These are the activations of a small network on made-up records, seen along a few directions, one row for each record.
After each row come some of the record's fields: V, B, Z, M, E, T.
Not every record has every field; a missing one is written none.
The largest differences between rows may come from other fields.
In the rows, 500 means zero.
Random noise pushes rows far along 3 fixed directions. That doesn't count. These rows show it; they differ only by the noise:
[237 595 348 358 582 396 451 375 576 660 391 456 425 500 587]
[239 526 306 625 368 311 512 340 482 450 472 700 519 488 541]
[112 255 350 682 108 435 428 346 470 571 436 564 433 247 564]
[125 407 345 516 314 475 421 291 535 698 405 548 364 384 609]
[393 429 408 459 490 171 480 770 491 294 406 126 715 211 416]

[697 267 791 567 638 712 486 485 613 645 471 369 450 465 625] : {V: v3, B: b4, Z: none, M: none, E: none, T: t1}
[451 634 394 380 655 402 505 570 447 529 520 502 599 579 442] : {V: v4, B: b3, Z: z3, M: m2, E: e5, T: t1}
[659 376 838 393 688 496 466 691 490 641 338  71 649 483 432] : {V: v3, B: b2, Z: none, M: none, E: none, T: t2}
[734 678 581 290 744 655 538 511 658 640 485 503 423 619 551] : {V: v3, B: b4, Z: none, M: none, E: none, T: t1}
[597 739 527 275 760 722 550 389 612 694 521 509 368 808 483] : {V: v1, B: b6, Z: none, M: none, E: none, T: t2}
[494 541 411 596 421 521 511 479 514 313 593 751 459 467 544] : {V: v4, B: b6, Z: none, M: none, E: none, T: t1}
[532 562 353 333 596 271 473 801 478 271 441 239 629 257 460] : {V: v4, B: b3, Z: z3, M: m2, E: e4, T: t1}
[531 221 654 669 339 572 508 594 376 491 461 301 689 407 448] : {V: v3, B: b3, Z: z3, M: m2, E: e4, T: t2}
[307 188 548 324 440 770 276 550 539 939 218 113 230 131 651] : {V: v4, B: b3, Z: z4, M: m2, E: e4, T: t1}
[469 558 512 468 531 655 520 411 570 562 488 541 409 542 511] : {V: v3, B: b6, Z: none, M: none, E: none, T: t2}
[283 259 483 789 210 566 486 303 348 597 570 798 487 518 533] : {V: v1, B: b3, Z: z3, M: m2, E: e5, T: t1}
[345 562 383 440 337 473 465 529 460 676 435 478 573 547 342] : {V: v3, B: b2, Z: none, M: none, E: none, T: t2}
[202 367 406 779 404 487 534 162 486 630 524 792 530 602 538] : {V: v1, B: b5, Z: none, M: none, E: none, T: t2}
[579 609 461 559 677 342 563 377 613 367 470 707 392 548 723] : {V: v4, B: b4, Z: none, M: none, E: none, T: t1}
[387 738 443 689 572 689 487  84 495 778 641 874 260 692 680] : {V: v2, B: b6, Z: none, M: none, E: none, T: t2}
[553 386 551 590 338 391 529 663 488 234 477 368 532 253 448] : {V: v4, B: b4, Z: none, M: none, E: none, T: t2}
[532 382 479 721 234 507 554 325 390 406 645 826 473 587 559] : {V: v1, B: b3, Z: z2, M: m1, E: e4, T: t1}
[690 480 504 562 391 516 513 648 414 342 603 565 546 512 283] : {V: v4, B: b5, Z: none, M: none, E: none, T: t1}
[519 712 573 409 858 325 542 417 596 523 409 525 573 696 583] : {V: v3, B: b2, Z: none, M: none, E: none, T: t2}
[514 577 487 302 663 367 471 714 620 360 435 298 446 257 655] : {V: v2, B: b1, Z: none, M: none, E: none, T: t1}
[484 393 504 682 348 395 501 541 503 232 520 638 428 271 631] : {V: v4, B: b1, Z: none, M: none, E: none, T: t1}
[422 378 429 689 286 533 499 365 419 460 536 757 486 457 597] : {V: v3, B: b3, Z: z3, M: m2, E: e4, T: t1}
[628 659 556 258 832 518 429 658 639 463 487 288 461 552 621] : {V: v1, B: b1, Z: none, M: none, E: none, T: t1}
[348 513 434 446 469 509 457 447 393 622 509 587 410 575 471] : {V: v4, B: b3, Z: z3, M: m2, E: e5, T: t1}
[559 230 514 921 380 276 597 553 397 216 603 613 777 422 430] : {V: v1, B: b5, Z: none, M: none, E: none, T: t1}
[401 853 305 156 813 549 449 301 594 705 451 658 291 719 652] : {V: v4, B: b3, Z: z3, M: m2, E: e4, T: t1}
[448 692 504 211 828 383 556 588 456 688 369 263 543 625 368] : {V: v4, B: b5, Z: none, M: none, E: none, T: t2}
[403 377 655 758 494 638 497 167 544 635 536 875 353 663 840] : {V: v3, B: b1, Z: none, M: none, E: none, T: t1}
[484 518 581 226 608 698 487 354 539 877 463 285 428 689 561] : {V: v3, B: b3, Z: z2, M: m1, E: e4, T: t2}
[676 381 621 486 562 621 488 587 568 448 547 391 450 409 534] : {V: v1, B: b6, Z: none, M: none, E: none, T: t1}
[302 567 498 219 541 510 235 459 546 543 436 260 455 256 551] : {V: v2, B: b3, Z: z3, M: m1, E: e3, T: t1}
[358 368 507 463 457 473 498 558 434 679 457 369 611 359 524] : {V: v3, B: b3, Z: z3, M: m2, E: e5, T: t1}
[724 554 551 349 726 387 428 810 661 279 481 167 574 370 546] : {V: v1, B: b1, Z: none, M: none, E: none, T: t1}
[693 503 526 467 591 323 556 766 582 194 483 362 557 227 502] : {V: v2, B: b4, Z: none, M: none, E: none, T: t1}
[622 685 521 349 813 450 572 642 503 522 472 311 671 702 290] : {V: v1, B: b5, Z: none, M: none, E: none, T: t2}
[552 544 524 517 661 305 542 664 512 196 515 489 531 341 580] : {V: v4, B: b6, Z: none, M: none, E: none, T: t1}
[409 531 439 484 279 492 410 527 469 505 454 508 477 501 417] : {V: v4, B: b2, Z: none, M: none, E: none, T: t2}

Here are new rows. What are their fields?
[599 486 486 597 387 328 515 715 412 266 510 352 748 526 320] : {V: v1, B: b2, Z: none, M: none, E: none, T: t2}
[521 520 493 333 606 644 409 413 666 603 465 461 206 456 665] : {V: v4, B: b4, Z: none, M: none, E: none, T: t1}
[641 602 521 507 706 446 491 533 629 286 569 583 496 548 617] : {V: v1, B: b1, Z: none, M: none, E: none, T: t1}
[493 501 413 652 252 627 533 435 447 353 566 715 404 519 387] : {V: v4, B: b6, Z: none, M: none, E: none, T: t2}
[445 421 545 554 426 494 452 480 567 447 445 444 434 407 597] : {V: v4, B: b1, Z: none, M: none, E: none, T: t2}
[734 448 767 272 784 824 473 613 556 817 482 162 498 639 459] : {V: v3, B: b6, Z: none, M: none, E: none, T: t1}
[354 698 309 340 458 428 457 448 581 545 453 562 396 516 457] : {V: v4, B: b2, Z: none, M: none, E: none, T: t2}
[557 472 577 696 473 403 576 459 516 269 504 626 587 465 540] : {V: v3, B: b4, Z: none, M: none, E: none, T: t2}
[471 445 492 573 389 457 517 509 430 482 491 644 428 408 444] : {V: v4, B: b5, Z: none, M: none, E: none, T: t1}
[407 246 573 602 342 566 509 608 393 500 511 296 616 329 351] : {V: v1, B: b6, Z: none, M: none, E: none, T: t2}
[427 615 462 278 656 420 515 669 388 571 433 214 591 574 320] : {V: v4, B: b3, Z: z3, M: m2, E: e5, T: t2}
[283 369 585 717 369 573 501 221 514 566 466 754 387 481 733] : {V: v3, B: b1, Z: none, M: none, E: none, T: t2}
[436 610 611 456 859 435 485 337 629 560 441 632 405 601 852] : {V: v3, B: b1, Z: none, M: none, E: none, T: t1}
[460 238 568 644 298 685 410 453 571 509 533 520 342 308 668] : {V: v1, B: b1, Z: none, M: none, E: none, T: t1}
[617 474 561 443 396 580 461 731 583 397 527 371 509 309 522] : {V: v3, B: b1, Z: none, M: none, E: none, T: t1}
[635 680 545 417 659 579 531 372 685 553 508 705 374 608 676] : {V: v3, B: b4, Z: none, M: none, E: none, T: t1}
[439 302 583 399 555 649 421 485 503 748 381 274 366 373 670] : {V: v4, B: b3, Z: z3, M: m2, E: e4, T: t1}
[534 533 598 218 844 558 407 490 571 685 391 287 382 508 687] : {V: v4, B: b3, Z: z3, M: m2, E: e4, T: t1}
